These are the activations of a small neural network, seen along a few directions. Each row is one input.
Each table varies a few parts of the input and shows all the possible inputs, shuffled.
A made-up example of a description, with smaller parts first: one of 2 separate values, together with either a single point or one of 11 places along a line or (one of 4 places along a line, together with one of 5 places around a ring).
Shared parts are said once, and a part with two or three values counts as separate values.
(in the rows, 128 means zero)

Other details of the inputs shift rows strongly along three fixed directions, in all tables alike. That doesn't count.

Table:
r1: [ 88 128 172 109 105 168 159 152 142 111 106 118]
r2: [ 74 145  92 126 117  88 141 152 165 103 142  83]
r3: [132 104 173 140 132 125 138 153 107 152 126 117]
r4: [ 84 145 145 133 129 157 111 111 130 123 113 147]
r5: [148 101 142 167 189 121  79 107  77 196 152 146]
r6: [176 117  28 118 157  95 110 101 131 100 114  99]
r7: [137 185  32 135 121  99 145 128 152  63 143 122]
r8: [205 173 109 131 107 156 130  81 134  50  98 158]
r9: [128 105 198 114 109 161 131 149 124 131 123 142]
r10: [122 104 169 119 109 168 116 114 147 136 124 109]
r11: [147 113  90 128 140 119 124 112 128 100 100 111]
r12: [ 39 168  64 112 105  98 167 166 188 116 137  76]
r13: [140  97 135 130 189  95 119 134 109 181 125 127]
r14: [122 111 154 125 100 147 134 144 134 110 125 122]
r15: [ 64 172 159 112  80 153 152 157 149 113 153 152]
r16: [169  98 170 132 121 149  96 106 119 127 117 115]
r17: [141 110 138 121 144 116 125 140 125 173 113 146]
r18: [136  93 131 147 166  75 124 160 105 176 162 124]
r19: [101 121 156 121 109 139 131 146 143 128 140  99]
r20: [104 110 126 131 130 111 135 155 135 144 147 116]
r21: [134 160  38 104 111  97 128  87 124  43 131 151]
r22: [104  97 127 131 138 124 130 135 146 163 136 125]
r23: [127 141 186 112  97 150 121 102 106 132 155 159]
r24: [129 164  88 139 164  83 147 155 125 154 168 155]
r25: [ 87 171 136 125  71 149 156  90 159 106 133 135]
r26: [ 61 160 125 124  78 123 147 118 145 125 159 137]
r27: [148 141  84 107 112 130 140 126 132  18  79 109]
r28: [135 118 161 122  99 152 140 148 126 138 121 119]
r29: [138 100 115 129 184  82 111 135 122 170 137 136]
r30: [221  89 172 120 134 140 100 122  81  87 105 149]
r31: [169 137 113 150 113 180  75  98  98  51  94 146]
r32: [ 98 124 183 120 104 164 140 142 137 132 124  89]
r33: [193  94 172 103 101 198 106  91 121  66  80 147]
r34: [107 129 175 148 155 159  90 132  99 166 133 162]
r35: [ 92 173 121 116 111 120 151  97 154 122 138 144]
r36: [182 114 207 118  70 204 121 111 105  52  81 110]
r37: [119 133  49 157 191  86  94 135  98 135 130 162]
r38: [ 96 113 152 112 142 145 143 128 146 154 111 117]
r39: [112 113 103 122 125 127 143 132 150 157 121 121]
r40: [ 96 154 114 119 103 114 145 152 156 117 130  85]
r41: [132 124 172 117 120 129 139 160 120 153 122 134]
r42: [124 104  87 130 152 104 132 138 139 182 136 120]
r43: [163  90 156 133 187  79 111 152  88 178 157 135]
r44: [165 144 114 169 167  93 135 118 119 192 167 153]
r45: [ 99 135 100 118 109 136 151 142 146  84 110  91]
r46: [207 117  69 135 143  89  98  77  70  93 152 159]
r47: [ 71 154 160  97  91 151 155 163 164 130 118 109]
r48: [175  90 135 136 162 105 119 150  88 188 148 129]
r49: [107 147 153 135 100 134 131 147 119 138 173 145]
r50: [129 103 191 120 126 160 132 130 122 152  95 138]
r51: [ 68 143 132 130 110 102 160 175 156 167 141 103]
r52: [201  84 140 114 173 131 102 114  95 172 121 142]
r53: [ 79 136 120 142 146 134 116 126 123 147 121 158]
r54: [ 97 131 165 117 133 126 148 153 131 129 121 108]
r55: [120 116 173 103 101 174 139 131 148 151 101 139]
r56: [ 85 111 106 127 138 128 150 134 154 150 120 106]
r57: [118 124 160 165 137 162  93 128  96 153 128 158]
r58: [206 161 166 145  80 190 128  78 128  71 103 150]
r59: [ 57 173  40 126 148  50 170 119 162 147 157 149]
r60: [142 143  88 115 107 131 129 119 135  32  98  78]
r61: [157 120 188 146  98 209  89  86  98  93  95 158]
r62: [177 111  87 101 133 141 105  92 135  50  92 123]
r63: [172 106  23 136 170  76 117 109 118  87 102 112]
r64: [107 129 177 123  84 165 136 136 154 153 104 119]
r65: [140 143 159 120 130 130 115 140 101 134 171 155]
r66: [218 115  98 113 156 103 106 121  87  85 111 122]
r67: [139 108 157 133 120 132 125 136 128 176 116 132]
r68: [112 106 162 123 127 128 128 139 140 157 116 145]
r69: [109 117 116 165 172 113  98 120 100 185 142 150]
r70: [155 116  78 104 132 144 130 104 138  59  76 122]
r71: [ 86 133 162 107 122 148 154 152 143 121 115 106]
r72: [100 110 150 134 110 134 130 137 151 143 121 126]
r73: [ 70 189  99 140  98 122 170 158 176 121 159 127]
r74: [123 155  35 102 129  96 132 120 167  64  90 107]
r75: [139 172  65 144 145  94 135 134 137 112 167 120]
r76: [ 43 149  73 109 139  79 158 166 176 117 142 103]
r77: [109 188  99 152 120 114 151 113 170 130 149 119]
r78: [137 135  83 121  99 115 130 128 140  37 103 107]
r79: [143 119 200 126  89 158 136 148 117 139 118 123]
r80: [103 159 162 128  93 145 127 139 126 124 173 128]
r81: [101 134 127 165 155 134  88 132 104 163 146 134]
r82: [215 135  88 135 146 109 103  54  92 100 140 139]
r83: [134 131  94 152 168  64 139 104 109 191 171 158]
r84: [167 144 118 145 191  83 126 145  99 184 180 156]
r85: [119 131 163 130 113 124 116 107 101 167 179 142]
r86: [206  95  82 130 142 115  90  93 108  77 105 125]
r87: [ 99 100 142 127 132 148 146 130 141 158 114 117]
r88: [101 137 142 105 108 139 152 160 147 130 118 127]
r89: [123 180 168 138 116 148 152 115 155 143 137 149]
r90: [132 109 193 127 111 169 118 114 131 142 105 104]
r91: [ 92 109 117 124 119 135 140 133 163 134 123 121]
r92: [173 112 138 152 155 101 109 141  69 173 185 164]
r93: [127  99  93 140 176  85 141 154 107 160 144 113]
r94: [119 135 138 120  99 144 125 126 154 133 109 102]
r95: [160  77 156 135 170 138 112 113 104 186 133 112]
Description of these inputs: one of 5 places along a line, together with either one of 2 separate values or one of 5 places around a ring or (one of 3 separate values, together with one of 4 places along a line).
Question: Changing only the place on the line of 5 turns r66 into r51. The same change can be made to r74. Which row results?
Answer: r64
Question: Changing only the place on the line of 5 turns r38 into r95. The same change can be made to r35. Which row results?
Answer: r82
Question: Changing only the place on the line of 5 turns r15 into r49. The same change can be made to r9. Which row results?
Answer: r20
Question: Change only the choice among 2 separate values in r61. List by row number the other rows that result.
Answer: r57
Question: Change only the choice among 2 separate values in r31. List by row number the other rows that result.
Answer: r69
Question: Change only the place on the line of 5 in r6. List by row number the other rows that result.
Answer: r39, r42, r52, r55

Table:
r96: [241  88 123 121 157 120 108 111  85 111 120 127]
r97: [114 145 236 124  71 184 143 136 130 149 149 133]
r98: [142 132 173 136 132 118 138 142 117 185 164 147]
r99: [ 72 197  78 114  56 146 146 116 182  12 116  94]
r100: [113 145  61 141 146 100 123 112 142 126 127 143]
r101: [169 115 171  96  87 196 109 127 110  24  71 146]
r102: [187  93  97 141 150 121  91 110  90  95 112 110]
r103: [ 24 181  12 135 132  81 144 132 183 105 142 112]
r104: [ 41 161 196 119  86 167 153 173 146 133 131 162]
r105: [160 103 110 135 153 100 108 135 103 130 134 103]
r106: [ 91 137 150 143 159  90 158 148 136 233 176 153]
r107: [112 131 228 107  57 198 146 145 149 112 112 101]
r108: [160  98  71 127 171 105 104 106 118 125 112 128]
r109: [137  87 169 134 160 120 134 136 116 217 131 139]
r110: [135 113 114 133 134 147 110 117 127 111  99 111]
r111: [155 131  57 107 140  94 142 116 145  82 101 108]
r112: [188 105 152 151 146 140  86  99  73 134 148 143]
r113: [ 62 143 106 143 167  75 159 144 152 222 160 143]
Question: Changing only one part turns r103 into r110. The same change can be made to r100. Which row results?
Answer: r108
Question: Describe the family of inputs behind these rows.
Answer: one of 2 separate values, together with either a single point or one of 8 places around a ring

Table:
r114: [123 100 192 150 136 177 108 138 111 162 109 124]
r115: [114 119 210  98  95 145 147 164 124 133 135 149]
r116: [  7 187 135 116  60 118 157 160 164 137 177 132]
r117: [204  88 109 150 150 160  71  90  88  77  87 105]
r118: [173 109 114 149 170 113  97 150  94 121 113 136]
r119: [101  97 169 122 119 158 128 116 128 141  98 153]
r120: [123 153  35 126 122  96 159 116 186  87 110  69]
r121: [164 133 198 164 124 175 122 117 112 184 156 163]
r122: [125 135 151 128 130 139 154 146 149 154 118 125]
r123: [238 110 121 134 130 124 112 108 111 105 114  93]
r124: [150 109 194 113 126 160 133 128 138 177 119 146]
r125: [116 100 198 119  94 152 154 102 156 186 122 109]
r126: [186 143  88 140 182  98  86  70  94 128 146 159]
r127: [160  98  79 124 159 135  79 101 114  96  95 119]
r128: [152 108 133 145 192 114 124 151 103 177 124 154]
r129: [202 138 173 110  91 207 125 104 125  45  59 140]
r130: [109 106  70 140 161 100 105 140 107 107 139  82]
r131: [109 113 127 130 127 142 116 146 109 103 122 102]
r132: [139 154 114 116  88 154 153 114 171  81  88  88]
r133: [150 115 173 121 122 128 148 143 118 162 145 102]
r134: [159  78 117 128 193  93 122 119  89 183 122 175]
r135: [118 118  48 120 179  95 110 127 136 116 110 131]
r136: [160  96 137 120 192 120 109 133 101 181 125 165]
r137: [109 100 191 155 123 161  96 152 114 164 122 104]
r138: [150 145 132 169 154 101 103 143  87 199 169 155]
r139: [129 160  65 122 135  95 146 157 150  77 102 124]
r140: [120 143 100 144 150  93 121  73 117 139 145 167]
r141: [101 113 213 101 102 150 137 167 118 133 136 153]
r142: [103 149 206 131 103 131 122 121 108 141 181 156]
r143: [138 127  56  99 118  70 149 126 151  81 149  78]
r144: [110 177 149 162 127 118 124 127 126 137 154 143]
r145: [109 131 108 143 176  84 135 181 126 164 134 140]
r146: [ 67 120  93 115 140  77 136 173 136 117 150 125]
r147: [154 130 119 159 167  96 131 138  89 186 200 153]
r148: [192 129 104 149 165 103  99 115  49 149 172 150]
r149: [ 42 158  94 113 139  83 184 189 159 148 148 115]
r150: [ 98 107  77 118 134  90 111 150 120  89 137 108]
r151: [133 129 143 114 100 133 159 131 147 123 139  76]
r152: [ 82 177 165 158  82 152 149 152 164 149 157 142]
r153: [ 63 146 178 141  78 164 158 107 164 177 147 165]
r154: [149 127 112 150 173 109 116 111 118 203 176 166]
r155: [120 133 138 142 127  97 133 141 114 163 202 160]
r156: [ 92 139  92 121 152  73 171 176 141 164 157 110]
r157: [ 94 101 121 118 104 130 104 135 126  80 133  94]
r158: [149  71  88 138 153 121  87  86 102 116 102 121]
r159: [154 130 141 132  88 188  95 124 125  38  73 106]
r160: [ 62 173 107 150 160  74 148 141 120 164 193 132]
r161: [124 164  40 122 114  82 154 143 175  79 109  81]
r162: [104 139  30 104 124  83 165 108 174  88 101 124]
r163: [152 152 114  86  66 179 137  85 181  42  73  92]
r164: [ 27 168 151 129  70 156 151 111 165 164 137 154]
r165: [116 131 134 115 112 158 129 145 120  65 107 116]
r166: [209 144  86 124 127 151  74  66  95  84 115 157]
r167: [102 123 200  99  82 136 159 163 142 139 144 130]
r168: [ 83 151 106 109 126 126 157 165 139  89 121 120]
r169: [138  97 117 119 171  94 142 122 114 179 119 166]
r170: [114 145  29 105 124  93 149 104 194  97 116  75]
r171: [140 136 154  84  48 154 150 125 154  52 115  95]
r172: [224  76 101 125 165  95 116  80  96 152 117 132]
r173: [ 68 155 127  96 117 139 159 145 181 132 104 134]
r174: [106 165 205 157 116 169 128 109 130 156 142 152]
r175: [140 106 201 141 136 179 114 138 110 149 101 144]
r176: [150 178 128 136  74 193 114  92 131  64 104 136]
r177: [224 129 181 120  86 185 119 119 116  58  81 130]
r178: [ 83  90 122 140 168 121  96 130 132 190 135 107]
r179: [146  76 149 129 129 161  97  94 101 125  93 140]
Question: Describe the family of inputs behind these rows.
Answer: one of 6 places along a line, together with either one of 3 separate values or one of 8 places along a line
Question: Changing only the place on the line of 6 turns r155 into r147. The same change can be made to r167. Which row results?
Answer: r156
Question: A walk changes only the place on the line of 8. It starts at r178 and steps to r127. List the rest of the walk in order.
Answer: r135, r136, r173, r124, r163, r170
Question: Change only the choice among 3 separate values in r176. List by row number the other rows that result.
Answer: r121, r174
Question: Change only the place on the line of 8 in r130. List by row number the other rows that result.
Answer: r131, r133, r149, r151, r156, r165, r168
Question: Change only the place on the line of 6 in r142. List by row number the other rows that result.
Answer: r126, r140, r144, r160, r174
